[  1.6 -26.4  10.1  -7.3  26.9 -30.3  30.9  -3.2  27.0  33.3  83.6  40.6
 -11.9] -> D
[  9.3  -1.6   7.2  35.8   7.0   9.8 -74.1  13.5 -59.8  54.4  27.6 -57.9
  -8.0] -> B
[ 26.9 -30.5  23.7  -1.4 -14.8  30.8 -28.3 -45.1  10.2  64.3  18.6  12.9
  37.7] -> X
[-31.8  45.2 -28.0 -35.1   9.3  -1.6   7.2  35.8   6.7   9.8  48.2   8.6
   0.3] -> E
next: [ 9.3 -1.6  7.2 35.8  6.7  9.8]	[48.2]
next: [ 26.9 -30.3]	[30.9]

[ 19.9 -71.0 -17.6  -5.3  29.7]  R
[-11.2  33.9 -25.0 -19.3 -43.3]  W
[ 1.3 10.3 46.9 47.6 47.0]  U
[-11.0 -38.7 -30.4 -17.8 -33.2]  F
[  1.3  10.3  52.3  40.8 -13.8]  H
[-48.7  -2.2 -20.2 -47.8  52.4]  Z
[-31.1  28.2  -1.3 -13.4  -1.0]  L
[ -4.3  12.5 -48.1  -2.8  56.0]  G
[ 19.9 -48.0  39.8  22.6  29.7]  Y
[ -5.1 -65.8  -7.8 -34.2 -19.0]  V
next: [ -7.8 -34.2]	[-19.0]
next: [-48.0  39.8]	[22.6]
find: [ 1.3 10.3 46.9 47.6 47.0]	U
miss U: [47.6 10.3  1.3 47.0]	[46.9]

[-24.2 -46.2  12.8  -4.1  28.4 -53.2   9.5  41.7 -57.9  15.2 -22.0  21.0
  10.4  -9.4   6.7 -75.6   2.1 -24.5  50.8  24.0  -1.5   9.4  24.7  17.9
  38.3  31.7 -22.5  -5.9  -3.6   2.0 -43.0  19.9   5.2   9.1  24.4  24.1
   8.1 -18.6  -4.0 -17.9  -4.3   1.1 -20.0  47.1   0.0] = T
[-25.6 -42.7   8.7  -5.7  29.9 -55.0  10.1  41.5 -57.9  13.5 -23.5  15.3
   9.1  -9.3   6.6 -76.8   2.0 -24.9  50.2  -7.9  -4.6  10.4  26.5  16.6
  33.6  29.6 -19.8  -9.7  -6.7   5.8 -42.9  19.9  -0.8   7.6  27.6  19.2
   7.8 -19.6  -7.0 -16.5 -11.3  -2.4 -15.3  50.6  -1.8] = J
[-24.9 -42.4   8.0  -5.4  29.8 -55.4   9.4  41.0 -57.4  13.6 -23.7  14.4
   8.6  -8.3   6.5 -76.9   1.8 -25.4  50.9  -7.1  -6.1  10.7  26.2  16.8
  32.5  30.7 -19.4 -10.0  -6.5   6.4 -43.8  19.1  -2.1   7.6  28.0  19.4
   8.1 -20.2  -6.5 -16.4 -12.8  -2.4 -14.7  51.9  -2.5] = Q
[ 12.5  10.7 -35.7   5.3 -21.1   4.5   2.6  -3.5  19.0 -10.3  -0.9 -22.2
  10.4 -23.8  -1.4   9.9   2.0  -1.5  -3.5   2.0 -12.2 -20.0 -10.7   5.6
 -28.6   6.0   1.6  16.2  -9.2   0.5  -5.1  13.6   5.8   2.7   7.5 -20.7
 -12.9  37.4  19.6  22.5  17.2 -10.3  -0.6 -24.9  -5.9] = C
[-24.2 -46.2  12.8  -4.1  28.4 -53.2   9.5  41.7 -57.9  15.2 -22.0  21.0
  10.4  -9.4   6.7 -75.6   2.1 -24.5  50.8 -12.3  -1.5   9.4  24.7  17.9
  38.3  31.7 -22.5  -5.9  -3.6   2.0 -43.0  19.9   5.2   9.1  24.4  24.1
   8.1 -18.6  -4.0 -17.9  -4.8   1.8 -20.2  47.4  -0.2] = K
[ -6.3   8.2 -45.6   4.9  60.0  22.9 -29.7 -22.1   9.1   0.4  56.8 -27.1
  -4.6  41.3   5.4 -23.8 -27.5  -0.8   2.3   2.1 -20.4  19.9  24.6  25.1
  15.5  27.9  -7.3  15.3  -0.4  52.2 -11.2   1.0  -3.4 -26.2  32.6 -21.7
 -32.7 -12.8 -83.1  34.2  20.9  22.4  -2.8  13.0  41.6] = M
miss M: [ 22.4 -23.8  -4.6  27.9  15.3   2.3  34.2 -83.1 -32.7  -0.8   2.1  20.9
   1.0   8.2  13.0 -20.4  -2.8  25.1  15.5  -0.4 -12.8 -45.6   4.9  41.6
  24.6  -7.3  22.9  -3.4  52.2 -26.2 -21.7   5.4  -6.3 -11.2  19.9 -22.1
  56.8 -27.1  32.6 -29.7 -27.5   9.1  41.3   0.4]	[60.0]
miss T: [ 12.8   2.0  24.4  28.4 -20.0 -57.9  -3.6 -24.2  -9.4  24.7  15.2 -43.0
  47.1  21.0  41.7  38.3 -22.5  24.0   9.4   6.7 -22.0 -53.2  -4.3  50.8
  31.7  -4.1 -75.6   2.1  17.9  -1.5 -46.2  -5.9   1.1   9.1 -24.5 -18.6
   5.2  10.4  -4.0  19.9   8.1 -17.9   0.0   9.5]	[24.1]

[-40.1  -8.1  42.6 -13.7  12.2 -17.4   6.0 -14.7   2.2 -17.5  24.6  -3.1
  37.7  10.8   7.7   4.1  -7.5 -21.7  31.8  33.9  11.4  17.9   0.6 -24.6
 -44.7  11.1  13.2 -22.5  -5.5 -31.7  -1.1  -1.6  -6.8  40.8  23.8  -8.7
   9.6  -9.4] : dur
[-27.9 -18.2  15.5 -21.6  27.2  31.0  16.1  20.6  -6.1  -7.8 -12.2 -21.3
  -1.6  13.1  32.1  26.9  19.6  -7.7  -0.5   3.2 -12.7  -3.8 -45.0 -27.0
   7.7  12.1  -6.2  45.6 -37.3   1.5  25.0  -7.8  -0.3  10.1   4.9  24.9
 -12.2  22.1] : Besa
[-41.8  -1.2  35.3 -25.1  16.0  -8.2  13.1 -14.5  19.8   0.9  16.3  -8.1
  26.2  13.1   2.2   2.6  -8.4 -27.6  33.3  22.2   8.7  27.1 -12.0 -14.3
 -35.8  15.5  16.3 -15.2 -30.3 -19.5  -6.1   0.5 -21.1  25.0  44.1  -4.5
  35.7   2.3] : Por
[-27.9 -18.2  15.5 -21.6  16.1  20.6  31.0  27.2  -3.2  -7.8 -12.2 -21.3
  -1.6 -14.9  32.1  26.9  19.6  -7.7  -0.5   3.2 -12.7  -3.8 -45.0 -27.0
   7.7  12.1  -6.2  45.6 -37.3   1.5  25.0  -7.8  -0.3  10.1  28.7  24.9
  21.7  22.1] : kimu
[-30.8   3.6  24.9 -36.3  18.2   2.9  20.7  -0.2  27.8   9.1   2.1 -14.1
  14.4  13.2   7.2  12.4  -0.8 -29.0  29.6   9.3  -0.1  24.6 -32.0 -16.8
 -18.6  15.3   7.7  -2.0 -48.0  -7.7  -4.6   2.0 -20.2  14.9  48.8   3.8
  41.4   8.3] : dipo
[-42.0   3.6  35.9 -36.3  18.2  -7.9  20.7  -0.2  27.8   9.1   2.1 -14.1
  14.4  13.2   7.2  12.4  -0.8 -29.0  29.6   9.3  -0.1  24.6 -32.0 -16.8
 -18.6  15.3   7.7  -2.0 -48.0  -7.7  -4.6   2.0 -20.2  14.9  48.8   3.8
  41.4   8.3] : bak
[-61.2 -27.8  10.6  -8.5  13.3  16.2  -9.2  23.6 -38.0 -24.3 -23.7 -25.0
 -24.6 -22.3  30.1  26.8  23.9  20.6  -9.9   0.5  -2.8  -1.4  -5.7  -9.0
 -20.0   4.0  -1.6  39.5 -23.8  -4.4  14.2  13.4  -4.9 -10.0 -10.5  11.7
  15.1  27.2] : nukup
miss kimu: [ 12.1  -3.8   1.5 -14.9  26.9 -12.7  -0.3  -7.8  31.0 -27.0  22.1 -21.6
 -45.0  25.0 -12.2  10.1   7.7  -1.6  28.7  16.1 -27.9  15.5  21.7  -7.7
  -0.5  -6.2  20.6  19.6  -7.8  45.6 -18.2  32.1   3.2  -3.2 -21.3 -37.3
  27.2]	[24.9]
next: [27.2 31.0 16.1 20.6]	[-6.1]

[ 25.9  22.6 -32.4 -59.4] : monun
[ 6.9  0.2  7.7 -0.4] : tibe
[-33.8  36.1 -64.2 -68.4] : tafir
[ 30.2 -37.0   7.8   1.1] : Deten
[-30.8   9.0 -32.4 -31.8] : Ved
[ 40.5 -37.7  35.6  15.6] : lofik
[ 28.7 -30.8   9.1  10.4] : petu
[ 47.6 -45.3  60.9  35.1] : Nivi
[-37.0  30.2  56.9  32.2] : tezu
[-18.7  52.7  22.6  18.6] : Lodu
miss Deten: [  7.8  30.2 -37.0]	[1.1]
next: [ 30.2 -37.0]	[7.8]
next: [-30.8   9.1]	[10.4]
miss Ved: [-30.8 -32.4   9.0]	[-31.8]

[ 27.6 -47.7  -9.4 -14.5  26.8] : Vona
[ 20.5 -31.6  22.9  20.5  20.6] : zasan
[-23.5  19.1  -0.1  24.8 -17.8] : mak
[-19.1  25.5 -16.1 -29.5  44.8] : dulok
[ 55.0  26.9  19.4  -5.0 -23.6] : Duli
[ 55.0  26.9 -24.3  -1.6 -24.9] : ludur
[-31.6  23.2  22.2 -73.3  19.8] : tefuz
[ 27.9   3.5 -15.8 -26.3  45.4] : nebo
[ 46.6 -17.9 -17.8 -29.9 -46.6] : mukaz
[ 19.4 -23.7 -14.7  66.3  23.5] : beg
miss mukaz: [-17.8 -29.9 -46.6 -17.9]	[46.6]
miss zasan: [ 20.5  22.9  20.5 -31.6]	[20.6]
find: [ 55.0  26.9 -24.3  -1.6 -24.9]	ludur
miss nebo: [ 45.4   3.5  27.9 -26.3]	[-15.8]
miss tefuz: [-73.3  22.2  19.8 -31.6]	[23.2]
miss mukaz: [-29.9 -17.9 -46.6  46.6]	[-17.8]
next: [-31.6  22.9]	[20.5]

[ 42.7 -34.6  43.2   2.5 -55.1  21.5 -15.7   8.6 -24.1  20.5   4.1  20.9
  45.5]  koz
[ 38.2   6.7  81.8  15.7 -37.7  12.7  10.3   7.2  19.1  23.8  28.3  41.6
  19.0]  soret
[ 13.2   1.0  42.9 -49.5 -40.9 -28.7   1.9   4.4  50.6  50.1   9.2  20.7
   7.4]  Raned
[-26.9 -41.2 -49.0  27.5  55.9  27.8 -23.2   1.0 -31.4 -16.1 -50.3 -28.5
   6.8]  Rina
[ -2.0 -54.8 -12.0 -16.8  13.3   1.8 -41.2  -6.0  -5.2   2.8 -40.0  -8.7
   1.9]  Meruv
miss Meruv: [ -6.0   1.8   2.8  -8.7 -41.2  13.3   1.9 -16.8 -40.0  -5.2 -54.8  -2.0]	[-12.0]
miss soret: [ 15.7 -37.7  28.3  38.2  41.6  12.7  10.3  19.1  19.0  81.8  23.8   6.7]	[7.2]

[-48.1 -38.4  29.7  13.6 -17.9  17.2  -6.3]  A
[-19.6 -30.2  31.7  -8.3  -9.2  22.8 -19.7]  S
[-77.3 -47.6  31.7  27.6  22.8  -9.2   1.6]  P
[ 31.9  -8.3  44.0 -35.1  -3.5  34.3 -37.1]  N
next: [-19.6 -30.2]	[31.7]
next: [-30.2  31.7  -8.3]	[-9.2]
next: [31.7 -8.3]	[-9.2]
miss A: [-48.1  29.7 -17.9  13.6  -6.3  17.2]	[-38.4]
miss S: [-30.2  22.8  31.7  -9.2  -8.3 -19.6]	[-19.7]
next: [-9.2 22.8]	[-19.7]
next: [-38.4  29.7  13.6 -17.9]	[17.2]

[ 60.1   3.4   8.4 -75.6 -27.3 -10.9  -5.6  28.5  32.9 -44.4  -2.5 -11.1
 -71.3 -25.1  63.0  74.9  57.9  33.5 -54.2  31.8  67.9  18.0 -65.7   9.4
 -15.6   5.8  13.0  42.0  53.6 -40.5  62.7 -20.9  46.8  32.2] -> kug
[ 60.1   3.4   8.4 -75.6 -27.3 -10.9  -5.6  28.5  32.9 -44.4  -2.5 -11.1
 -71.3 -25.1  63.0  74.9  57.9  33.5 -54.2  31.8  67.9  18.0 -65.7   9.4
 -15.6   5.8  13.0  42.0  53.6  36.5 -71.3  26.6 -15.6  12.7] -> fipus
[ 71.1 -18.4 -25.3 -70.4 -23.7 -12.5 -68.4 -52.3 -28.9 -21.4  69.5  45.3
 -63.0  -1.1   7.2 -71.5  38.5  41.3  15.3 -21.7  42.5 -43.0  26.9  29.8
 -41.8  67.5 -37.4 -21.1  41.0  31.9  -1.9  62.8  44.5  35.7] -> fub
[-36.8 -69.4  35.6 -33.3  72.4  46.8  47.1 -15.1 -39.5  35.6  55.7  55.4
  -7.7 -68.1  44.5  -4.1   4.1  42.6 -15.0  43.0 -34.5   4.3  54.7  42.3
  44.2  23.8 -13.8  46.3  46.6  45.3 -57.2 -22.9  25.6  37.7] -> ferin
[-53.0 -64.7  71.6 -61.7 -46.2   3.1 -50.5  27.9 -27.2  -0.2  54.2 -36.4
 -27.3   5.4  72.0 -67.6 -69.9 -45.1 -15.5  32.8  19.3  -1.1 -55.2  44.2
  42.3  23.8 -13.8  46.3 -63.8  37.5 -51.3  66.2  41.2 -46.7] -> Ril
next: [ 42.3  44.2  23.8 -13.8  46.3]	[46.6]
miss ferin: [ -7.7 -33.3  44.5 -13.8  23.8  46.6  46.8  46.3  72.4  25.6  47.1 -39.5
 -34.5  54.7  37.7  55.7  -4.1  55.4 -15.1   4.1  42.6 -68.1  35.6 -22.9
  35.6  44.2  45.3 -69.4  42.3 -57.2  43.0 -36.8   4.3]	[-15.0]
next: [ 46.3  46.6  45.3 -57.2 -22.9]	[25.6]

[  9.2  11.5  -8.8 -75.7  12.3  -8.0]  gozeg
[ 26.6  11.5  -8.8   9.2  44.4 -43.1]  Tisuv
[  9.2   9.1  -8.8  26.6 -58.2  -8.0]  dit
miss dit: [ -8.0  -8.8 -58.2  26.6   9.1]	[9.2]
next: [ 9.2  9.1 -8.8 26.6]	[-58.2]
miss gozeg: [ 11.5  -8.0  12.3 -75.7  -8.8]	[9.2]

